A small network was shown many inputs. Here are its activations along a few directions, one row for each input.
Each table varies a few parts of the input and shows all the possible inputs, shuffled.
Descriptions start from the smaller parts, as in this example, which fits no table here: one of 6 places along a line, together with either a single point or one of 9 places around a ring or (one of 2 separate values, together with one of 5 places around a ring).
Shared parts are said once, and a part with two or three values counts as separate values.

Other details of the inputs vary at random and push rows far along two fixed directions, the same in every table; ignore that.

Table:
x1: -.08  .13  -.02  .14  -.36  .57  -.23  -.20  .11  -.35  .17  -.29
x2: .06  .28  -.11  -.04  -.29  .46  -.33  -.34  .14  -.29  .05  -.32
x3: -.20  -.35  -.11  -.35  -.25  .24  .28  -.23  -.07  .39  -.29  .08
x4: -.13  .34  .05  -.04  -.05  .45  -.38  -.32  .35  -.07  .09  -.30
x5: .02  .13  -.09  .06  .16  -.61  .32  .06  -.65  .22  -.27  .45
x6: .20  -.08  .29  -.42  .05  .26  -.32  -.01  .44  -.50  .34  -.27
x7: -.13  .21  .09  .15  -.18  .36  -.16  -.02  .30  -.14  .31  -.54
x8: .16  .03  -.31  .19  .06  -.62  .19  .10  -.52  .17  -.34  .56
x9: -.04  -.03  -.08  .52  .17  -.38  .31  .21  -.46  .29  -.33  .59
x10: -.12  -.30  -.19  -.43  -.23  .14  .24  -.28  -.01  .40  -.34  .05
x11: -.18  .25  .18  .16  -.16  .47  -.13  -.11  .23  -.12  .27  -.49
x12: .21  .64  .00  .49  .31  .02  -.33  .39  -.26  -.36  .19  .38
x13: .22  .58  -.06  .33  .17  .01  -.33  .35  -.44  -.54  .22  .43
x14: -.18  -.07  -.06  .35  .24  -.52  .24  .28  -.35  .30  -.23  .60
x15: -.05  -.44  -.23  .06  -.28  .17  .35  .02  .18  .46  -.27  -.09
x16: -.16  .21  -.02  .05  -.14  .34  -.37  -.12  .45  -.13  .21  -.34
x17: .20  -.12  .25  -.35  -.01  .24  -.29  -.02  .47  -.51  .41  -.25
x18: .05  -.24  -.23  -.11  -.18  .18  .28  -.22  .13  .55  -.43  -.07
x19: .02  .21  -.12  .21  -.24  .37  -.32  -.10  .42  -.16  .15  -.41
x20: -.07  .52  .09  .45  .10  -.32  -.22  .22  -.43  -.52  .33  .13
x21: -.11  -.29  -.08  -.32  -.29  .15  .43  -.17  -.16  .41  -.22  -.14
x22: -.12  -.23  -.02  -.17  -.14  .17  .43  -.13  .02  .59  -.25  -.19
x23: .10  -.59  .19  -.53  .21  -.05  .29  .11  .32  .35  -.18  -.16
x24: -.22  -.09  -.04  .20  .12  -.42  .27  .15  -.60  .15  -.24  .69
x25: .06  .73  .07  .44  .30  -.41  -.33  .10  -.22  -.26  .21  .07
x26: .02  -.67  .07  -.69  .18  -.04  .33  .00  .14  .11  -.17  -.12
x27: -.02  -.36  -.21  -.19  -.35  .27  .33  -.21  -.10  .36  -.35  .01
x28: -.16  .07  .01  .25  .31  -.41  .22  .09  -.45  .38  -.34  .66
x29: -.03  .28  .03  .19  -.17  .58  -.28  -.25  .25  -.11  .07  -.33
x30: .19  -.64  .13  -.42  .10  -.05  .32  .10  .46  .33  -.07  .00
x31: .06  -.24  .19  -.08  .75  -.69  .25  .32  -.25  .09  -.21  .46
x32: .02  .77  .15  .44  .34  -.30  -.30  .02  -.30  -.25  .15  .11
x33: -.27  .19  .14  .13  -.12  .56  -.28  -.17  .31  -.13  .20  -.27
x34: .22  -.74  .07  -.49  -.10  -.08  .34  .07  .18  .17  .00  -.07
x35: .10  .30  -.13  .12  -.18  .36  -.36  -.22  .39  -.11  .09  -.41
x36: .19  -.20  .19  -.20  .01  .23  -.26  -.08  .30  -.51  .47  -.44
x37: -.06  -.37  -.22  -.31  -.35  -.06  .39  -.02  .01  .36  -.14  -.22
x38: -.09  -.28  -.21  -.27  -.12  .03  .20  -.16  .24  .58  -.30  -.04
x39: .21  -.68  .13  -.33  .05  -.06  .34  .11  .35  .35  -.03  -.11
x40: -.17  -.39  -.07  -.22  -.33  .16  .48  -.07  -.13  .36  -.15  -.15
x41: -.07  .25  -.09  -.19  -.23  .32  -.41  -.28  .25  -.26  .18  -.30
x42: -.17  -.13  -.13  .19  .10  -.53  .24  .24  -.52  .12  -.20  .64
x43: .02  .45  -.05  .59  .04  -.21  -.32  .17  -.37  -.57  .19  .28
x44: .07  .09  -.17  .06  .12  -.73  .29  .14  -.58  .22  -.21  .41
x45: -.10  .52  -.02  .35  .14  -.34  -.44  .12  -.28  -.50  .22  .33
x46: .19  -.02  .35  -.26  .19  .27  -.32  .03  .61  -.32  .31  -.32
x47: .03  .15  -.18  .06  -.38  .36  -.32  -.14  .25  -.34  .18  -.36
x48: -.07  -.31  -.16  -.16  -.21  -.04  .39  .02  .18  .54  -.17  -.26
x49: .23  .22  .31  .41  .58  -.42  -.33  .24  -.09  -.52  .43  .14
x50: .16  .31  .38  .01  .53  -.42  -.39  .27  -.23  -.69  .29  .22
Description of these inputs: one of 2 separate values, together with either a single point or one of 6 places along a line or (one of 3 separate values, together with one of 6 places around a ring).
Q: Changing only the choice among 2 separate values turns x29 into x27. The same change can be made to x4. Which row results?
A: x10
Q: Changing only the choice among 2 separate values turns x21 into x22. The same change can be made to x43. Which row results?
A: x15
Q: Change only the choice among 3 separate values in x16. List by row number the other rows that result.
A: x19, x48
Q: Change only the choice among 2 separate values in x20. List by row number the other rows that result.
A: x7
Q: A walk changes only the place on the line of 6. It starts at x49 and steps to x39. List the rest of the walk in order.
A: x30, x46, x23, x31

Table:
x51: .12  -.21  -.11  .00  .07  -.21  -.06  .25  -.12  -.26  -.05  .41
x52: -.23  .20  .05  .32  .37  -.23  -.13  -.03  -.01  .21  -.19  .29
x53: -.04  .31  .03  .62  .19  .05  -.41  .25  .19  -.34  .26  .12
x54: .02  -.10  .11  .14  .14  -.11  -.19  .24  -.09  -.40  .26  .34
x55: -.26  .02  -.02  -.08  -.12  .23  -.09  -.31  .48  .28  .01  -.61
x56: .15  .08  .22  .14  .26  .03  -.13  .08  -.22  -.36  .17  .23
x57: -.08  .12  .03  -.14  .27  -.25  -.20  -.10  -.17  -.22  -.15  .36
x58: -.01  -.64  -.07  -.40  -.37  .17  .22  .01  .28  .07  .18  -.38
x59: .19  -.69  -.16  -.55  -.21  .37  .41  -.12  .16  .33  -.39  -.10
x60: -.04  .18  .18  .40  .04  -.27  -.16  .28  -.02  -.42  .40  -.02
x61: -.34  .65  -.22  .53  -.50  .14  -.25  -.17  -.64  -.47  .19  .02
x62: -.24  .30  .27  .17  .20  -.36  -.14  -.05  -.09  -.16  .16  -.03
x63: .02  -.63  .10  -.24  -.17  .41  .47  -.05  .25  .47  -.24  -.15
x64: -.05  -.06  -.12  .13  .19  -.42  .53  .22  -.28  .70  -.34  .17
x65: -.26  -.28  .15  -.02  .27  -.41  .32  .03  -.19  .42  -.35  .50
x66: .06  -.23  -.12  -.63  -.27  .28  .23  -.13  .13  .18  -.11  -.46
x67: -.20  -.19  .11  -.48  -.16  .20  -.06  -.35  .27  -.03  .18  -.49
x68: .15  -.69  -.37  -.34  -.42  .24  .26  -.03  .46  .50  -.30  .03
x69: .09  -.37  -.18  -.36  -.38  .18  -.01  -.01  .30  -.20  .13  -.42
x70: .18  .59  .00  .16  .18  .04  -.38  .03  -.07  -.19  .03  .26
x71: -.06  .12  .23  .41  .13  -.04  -.26  .29  .05  -.43  .30  .23
x72: -.03  -.18  .08  -.52  -.21  .37  .16  -.14  .16  .09  .17  -.51
x73: -.17  .04  .19  -.08  .32  -.23  -.14  -.09  -.17  -.16  .02  .37
x74: .09  .33  .06  -.08  .24  .02  -.21  .10  -.24  -.33  -.01  .24
x75: .05  .11  .08  .19  -.07  .75  -.27  -.15  .53  -.04  .14  -.52
x76: .17  .02  .14  .08  .17  -.27  .09  .10  -.35  -.21  .17  .06
x77: -.05  .09  .21  -.37  -.07  .72  -.23  -.17  .31  -.28  .30  -.38
x78: .01  .36  -.04  .09  .19  -.20  -.38  -.17  .02  -.07  -.11  .34
x79: -.06  .26  .02  -.12  .18  -.41  -.23  -.12  -.21  -.31  .02  .04
x80: .26  -.69  -.26  -.29  .07  -.69  .85  .20  -.58  .62  -.61  .44
x81: .19  -.03  -.26  -.13  .03  -.49  .42  .11  -.33  .58  -.38  .32
x82: -.02  .30  -.04  .59  .10  -.24  -.23  .26  .08  -.24  .30  -.07
x83: .04  .12  .28  .02  -.23  .56  -.18  -.15  .40  -.31  .41  -.78
x84: .11  .31  .03  .52  .22  -.19  -.01  .13  -.11  .00  .07  -.09
x85: .30  .10  -.12  -.12  -.34  .42  -.17  -.26  .39  -.06  .13  -.58
x86: .03  .06  -.19  -.06  .07  -.60  .08  -.13  -.16  .34  -.29  .27
x87: -.36  .26  -.30  .42  -.40  .14  .05  -.11  -.70  -.10  -.19  .49
x88: -.06  .55  .13  .42  .35  .12  -.28  .15  -.03  -.06  .07  .11
x89: .22  -.55  -.44  -.03  -.12  -.76  .60  .26  -.23  .63  -.43  .52
x90: .29  -.34  -.20  -.27  -.28  .45  .15  -.21  .36  .37  -.28  -.14
x91: -.07  .40  .26  .18  .18  -.17  .02  .16  -.21  -.13  .21  -.05
x92: -.13  .03  .25  -.22  -.12  .68  -.05  -.09  .39  .01  .14  -.39
Q: Changing only one part turns x63 into x83. The same change can be made to x59. Which row results?
A: x80
Q: Changing only one part turns x64 into x88. The same change can be made to x55. Which row results?
A: x52
Q: What do these inputs look like to the network?
A: one of 2 separate values, together with either a single point or (one of 4 places along a line, together with one of 5 places around a ring)
Q: Change only the place on the line of 4 in x80. List by row number the other rows that result.
A: x66, x69, x79
Q: Change only the place on the line of 4 in x72. List by row number the other rows that result.
A: x58, x67, x76
Q: A walk changes only the place on the ring of 5. It starts at x77 and steps to x92. List the rest of the walk in order.
A: x88, x70, x74

Table:
x93: -.15  .20  .04  -.05  -.25  .44  -.32  -.22  .22  -.30  .26  -.38
x94: .08  .43  .20  .37  .29  -.26  -.31  .11  -.10  -.41  .28  .03
x95: -.12  .02  -.04  .25  .19  -.46  .21  .13  -.37  .27  -.21  .46
x96: -.07  .22  .00  .23  .14  -.32  .00  .09  -.42  -.12  -.06  .34
x97: .04  -.08  .14  -.09  .01  .39  -.21  -.06  .42  -.18  .19  -.27
x98: -.01  .03  -.07  -.12  -.24  .36  -.05  -.15  .12  -.06  .05  -.23
x99: .01  -.20  .04  -.51  -.02  .13  .03  -.19  .20  .09  -.07  -.19
x100: .04  -.16  .07  -.11  -.08  .21  -.01  .03  .33  .02  .10  -.24
x101: -.04  .15  .02  -.07  -.23  .46  -.21  -.17  .15  -.22  .17  -.35
x102: -.09  .22  .03  .31  .22  -.34  .05  .12  -.33  .05  -.11  .34
x103: .05  -.33  -.01  -.27  -.18  .09  .18  -.09  .15  .10  .00  -.26
x104: -.01  .10  -.11  -.07  -.29  .36  -.23  -.19  .23  -.17  .10  -.31
x105: .00  -.58  -.06  -.54  .08  -.17  .51  -.07  .09  .70  -.44  .08
x106: .03  .47  .01  .42  .17  -.18  -.29  .08  -.17  -.23  .11  .20
x107: .03  -.84  -.21  -.44  -.16  -.20  .73  .11  -.06  .67  -.38  .09
x108: .11  .09  .13  .16  .29  -.26  -.16  .18  -.20  -.35  .11  .36
x109: .06  -.04  .02  .20  .29  -.49  .18  .29  -.26  .10  -.05  .33
x110: .02  .22  -.10  .35  .17  -.38  -.01  .12  -.26  .06  -.14  .36
x111: .06  .13  .14  -.10  -.18  .45  -.39  -.07  .39  -.50  .40  -.45
x112: -.01  .41  .08  .39  .22  -.17  -.16  .11  -.28  -.16  .06  .22
x113: .00  -.34  -.22  -.22  -.27  .08  .27  -.09  .01  .35  -.24  .00
x114: -.02  -.15  -.10  -.10  -.17  .24  .19  -.09  .14  .32  -.15  -.13
Q: What do these inputs look like to the network?
A: one of 2 separate values, together with either a single point or one of 4 places along a line or one of 6 places along a line
Q: Changing only the choice among 2 separate values turns x108 into x97. The same change can be made to x103. Which row results?
A: x94
Q: Change only the choice among 2 separate values in x93. List by row number the other rows that result.
A: x95

Table:
x115: -.01  -.05  -.20  .42  .01  -.35  .27  .20  -.25  .35  -.29  .45
x116: .11  -.28  .16  -.40  .02  .43  -.09  -.14  .50  .00  .02  -.28
x117: -.07  -.24  .18  -.41  -.07  .23  .03  -.12  .39  -.01  .14  -.54
x118: -.03  -.29  -.44  -.12  -.38  -.39  .44  .04  -.93  .11  -.41  .66
x119: .11  -.55  .02  -.27  -.12  .23  .24  .06  .40  .18  .07  -.41
x120: .11  -.42  -.12  -.69  -.52  .37  .01  -.19  -.02  -.49  .18  -.22
x121: .00  -.21  .14  -.48  -.02  .22  -.05  -.24  .41  .04  .11  -.47
x122: -.21  .09  -.09  .23  .08  -.44  .33  .06  -.44  .38  -.29  .29
x123: .06  -.53  .04  -.39  -.04  .34  .09  .00  .50  .20  -.03  -.17
x124: .13  -.14  .06  -.18  .43  -.54  .19  .18  -.20  .21  -.24  .43
x125: -.07  -.21  -.24  .25  .11  -.34  .39  .18  -.33  .59  -.46  .66
x126: -.01  .75  .05  .76  .11  .02  -.47  .12  -.15  -.52  .37  -.05
x127: .13  -.38  .07  -.21  -.14  .32  -.03  .02  .57  -.03  .14  -.37
x128: -.06  .15  -.17  .12  .17  -.36  .20  .02  -.35  .42  -.41  .45
x129: -.02  .83  .13  .56  .23  .13  -.61  -.06  -.10  -.50  .18  .18
x130: -.13  .91  .11  .48  .19  -.08  -.57  -.16  -.20  -.46  .28  -.02
x131: .05  -.27  .16  -.31  -.14  .26  .07  -.02  .41  .02  .24  -.53
x132: -.08  .84  .13  .65  .07  -.04  -.44  .06  -.20  -.47  .40  -.07
Q: What do these inputs look like to the network?
A: one of 2 separate values, together with either a single point or one of 8 places around a ring

Table:
x133: -.22  -.11  -.27  .02  -.22  .13  .22  .00  .11  .56  -.29  -.02
x134: .20  .27  .12  .29  .32  -.21  -.44  .21  -.18  -.69  .29  .40
x135: -.03  .22  .33  .22  .09  .42  -.48  -.02  .52  -.57  .46  -.36
x136: -.03  -.39  .03  .11  .36  -.97  .52  .42  -.81  .21  -.23  .83
x137: -.02  -.58  .01  -.25  -.12  .02  .29  .04  .06  .05  -.10  .11
x138: -.11  -.20  -.38  .03  -.31  -.29  .33  -.02  -.29  .34  -.33  .26
x139: .18  -.34  -.01  -.23  .29  -.43  .42  .22  .00  .43  -.18  .14
x140: -.13  -.58  .12  -.32  -.15  .32  .26  -.05  .45  .35  .05  -.48
x141: -.05  -.29  -.21  -.02  -.40  .27  .27  -.27  .28  .53  -.19  -.37
x142: .01  .47  .02  .18  -.29  .64  -.40  -.31  -.01  -.53  .23  -.47
x143: -.14  .50  .31  -.27  .14  .55  -.69  -.50  .61  -.37  .28  -.61
x144: .00  -.27  -.30  .06  -.29  -.28  .40  -.10  -.38  .36  -.31  .24
x145: -.11  .89  .10  .71  .35  -.18  -.30  .21  -.47  -.21  .10  .50
x146: -.16  -.09  -.36  .09  -.12  -.39  .34  .17  -.53  .38  -.40  .56
x147: .25  -.57  -.07  -.64  -.28  .33  .14  -.06  .40  .12  -.07  -.29
x148: .24  -.50  .02  -.43  -.05  .22  .18  .03  .53  .36  -.14  -.27
x149: -.13  -.09  -.23  -.08  -.22  .06  .39  .02  -.42  .41  -.34  .39
x150: .13  -.57  -.01  -.21  .03  .23  .17  .04  .46  .31  -.11  -.08
x151: .01  -.52  .03  -.61  -.27  .13  .34  -.04  .17  .16  .02  -.40
x152: -.07  .77  -.06  .89  .34  -.69  -.31  .24  -.49  -.24  .06  .54
x153: -.11  .50  .23  -.32  .09  .33  -.67  -.46  .21  -.59  .26  -.32
x154: .07  .78  .11  .89  .48  -.47  -.20  .17  -.69  -.27  -.03  .49
x155: .00  .32  .35  -.07  .03  .37  -.40  -.04  .52  -.46  .54  -.73
x156: .21  .38  .13  -.05  .21  -.12  -.37  .11  -.05  -.64  .42  -.09
Q: What do these inputs look like to the network?
A: one of 2 separate values, together with either a single point or one of 5 places around a ring or one of 6 places around a ring
Q: A walk changes only the place on the ring of 5. It starts at x145 and steps to x133. List the rest of the walk in order.
A: x152, x141, x154

Table:
x157: -.02  .43  .10  .26  .16  .03  -.33  -.01  .00  -.27  .17  .00
x158: -.02  -.33  -.14  -.09  -.09  -.16  .39  .05  -.10  .41  -.26  .10
x159: -.03  -.31  -.17  -.17  -.10  -.13  .35  -.04  -.16  .38  -.30  .16
x160: -.06  .43  .09  .16  .03  .08  -.35  -.06  -.02  -.36  .23  -.10
x161: .02  .42  .12  .27  .04  .17  -.39  -.02  .11  -.39  .29  -.16
x162: -.06  -.13  -.05  -.13  -.22  .23  .06  -.08  .16  .08  .03  -.25
x163: -.05  -.07  -.06  -.13  -.13  .13  .07  -.12  .11  .15  -.07  -.17
x164: -.03  -.29  -.16  -.14  -.08  -.10  .32  .00  -.17  .36  -.31  .25
x165: .00  .34  .08  .32  .14  -.01  -.25  .08  -.02  -.24  .17  .03
x166: -.03  -.12  -.07  -.12  -.27  .37  -.02  -.11  .20  -.01  .03  -.23
x167: .05  .11  -.08  .37  .29  -.72  .20  .28  -.67  .05  -.18  .70
x168: .07  .11  .20  .18  .42  -.46  -.11  .23  -.19  -.25  .11  .35
x169: .11  -.22  .04  -.32  -.07  .21  -.06  -.06  .36  -.06  .10  -.28
x170: -.03  -.11  -.05  -.11  -.09  .12  .11  -.10  .12  .22  -.12  -.09
x171: .08  -.24  .14  -.36  -.03  .23  .00  -.04  .29  -.08  .14  -.32
Q: What do these inputs look like to the network?
A: either one of 3 separate values or (one of 2 separate values, together with one of 6 places along a line)
Q: A walk changes only the place on the line of 6. It starts at x166 and steps to x167. List the rest of the walk in order.
A: x162, x158, x161, x165
